These are the activations of a small neural network, seen along a few directions. Each row is one input.
In each table, some parts of the input vary, and every possible input appears once, in random order.
A made-up example of a description, with smaller parts first: one of 2 separate values, together with either a single point or one of 9 places around a ring or (one of 6 places along a line, together with one of 8 places around a ring).
Shared parts are said once, and a part with two or three values counts as separate values.

Other details of the inputs vary at random and push rows far along three fixed directions, the same in every table; ignore that.

A family of inputs:
r1: [  2 -15  12 -21  13 -11  11   9  -9  -2   4  20   9  33]
r2: [  3  -1  61  -8  12  -7 -12 -16 -28 -13  -4   2  24  10]
r3: [  5 -22 -25 -20   5  12  21  13   5 -15 -20  11  23  19]
r4: [ -7   9 -24  26  -5   4  -4   5  16  12  16  -7 -29 -18]
r5: [ 8  3 -8 40  4 10 -4  0 17  0  0 -9 -6  0]
r6: [-3 -7 42 42 25  3 -2 -1 -2 -6  5  2 13 -5]
r7: [ 16   0 -33  24  -1   8  -8   2  17  -5   1 -11 -13   2]
r8: [-25  -3 -15 -29 -24   7 -13 -22  -7  14 -19  11 -16 -30]
r9: [-18 -26  41  32  18  23   1 -13  -4   5 -28  19  15 -16]
r10: [ 17   1  -8  34   7  12  -5   3  12   5   0 -14  -3  -4]
r11: [ -2  16 -34 -21 -24  -9  -6  -1   7   6   6  -6 -20  -5]
r12: [  3  12 -21  19 -14  10 -12  -2  12  16  15 -12 -32 -12]
r13: [  8 -11 -16  33  18   3  10  14  21  -8  -1   2   3   9]
r14: [-8  1 39 28 12  4  9  4  1 12 13  6 -3 -2]
r15: [ 14 -19  -4  34  25   6  15  15  16  -8  -4   9  10  28]
r16: [-18  19  29 -24 -16 -16 -20 -19 -21   3  10  -7  -9 -19]
r17: [  6   0   1 -22   1  -8  11   6  -5   9   3   7   4  16]
r18: [ 13  10 -37 -37 -18  -8  -2   3   0   9   5  -4 -12   4]
r19: [-18 -10  35  16   1  24   7  -1  -9  12   3   4  -1 -10]
r20: [ -2  -8 -44 -36 -17   9  11  10   1   8  -6   1  -5  -2]
r21: [ 14  -3 -26  27  14   4  11  15  22   0  -1  -4   5  -3]
r22: [ 11  -9  -3 -18  10 -14  12   7   0 -19 -11  12  22  27]
r23: [  2  -1 -30  19  -5   4  -1   7  16  10  12  -2 -26   5]
r24: [ -5   8  45 -26   4 -14   9  -3 -20   7   4   7  15   1]
r25: [ -4  18  16  31  -4   3 -14 -13   5  -1   1 -17  -5 -24]
r26: [  0   9 -16 -26 -14  -9   0  -1  -1   4   4   2  -9   9]
r27: [  3  -6  -6  31   6  10  -7   7   9  13  17  -1 -24   2]
r28: [-10  24  12 -20 -18 -16 -29 -25 -15 -13  -3 -19   0 -24]
r29: [-10  -1  39  25  11   1   4   1  -3   9  13   5  -5  -3]
r30: [  3  -8 -32 -21   1 -12   7  16   7  -1   4  13  -9  22]
r31: [-10   4 -15 -18 -24  10 -16 -17  -9 -11 -13 -16   0 -22]
r32: [ -8  28  26 -17 -14 -13 -17 -24 -16 -10  -3 -15   9 -26]
r33: [-25   4  15 -30 -25   6 -19 -19 -25   3   1  -8  -9 -24]
r34: [  9  -4  13 -15  10 -11  13   4  -3 -16 -11  11  26  23]
r35: [-16 -12  24 -25  -5   9   7  -2 -20   1  -3  10   7   2]
r36: [ 16 -12   2  28  22   3  17  16  14  -2  -5   5  16  16]
r37: [  7  -4 -34  29   4   2  -7   7  21  -7   0  -7 -11   2]
r38: [ 14  16 -37 -15 -20  -3 -15 -10   6  -8  -5 -16  -8  -4]
r39: [ -3 -23  -1 -22   6   7   6   3 -10 -18 -17   9  24  13]
r40: [  6 -10   1  40  17   7  -5   3  11  -4   1  -2   0   9]
r41: [-12  18   2  18 -18   0 -18 -10   2  12  14 -14 -29 -22]
r42: [  6  -2   0 -25  -1  -7   4   3  -8   1   5   8  -3  18]
r43: [ -3   3  29  40  16   4  -3  -3   3  -5   3  -5   5 -12]
r44: [  4   4  -2 -22  -5 -11   9   6  -3   8   4   5   1   7]
r45: [  4  15  36 -14  -4  -8 -10 -17 -20  -5  -9 -10  19  -4]
r46: [ 12  -3   7 -17  13 -12  16   7  -2 -10 -10   7  29  14]
r47: [  9 -10  -8 -24  16 -11  29  22   2   4   4  19  15  20]
r48: [-13  23   1  16 -14   2 -12  -8   4  14  16 -13 -25 -31]
r49: [ -3   4 -39 -33  -7 -16  -1   8   4  -2   7   5 -12   2]
r50: [  7 -19 -11 -26   5   9  19   9  -5 -10 -20   7  29  13]
Description of these inputs: one of 2 separate values, together with either a single point or (one of 4 places along a line, together with either a single point or one of 5 places along a line).
Changing only the choice among 2 separate values turns r16 into r28. The same change can be made to r27. Which row results?
Answer: r2
Changing only the choice among 2 separate values turns r42 into r7. The same change can be made to r44. Which row results?
Answer: r36
Which other rows does r35 become when the choice among 2 separate values takes its other values? List them by row number.
Answer: r31
Start at r7 and move only the place on the line of 5, one step at a time. The first step leads to r15. Which rows follow, in order?
Answer: r22, r13, r43
Which other rows does r15 become when the place on the line of 4 takes its other values? List them by row number.
Answer: r5, r40, r45
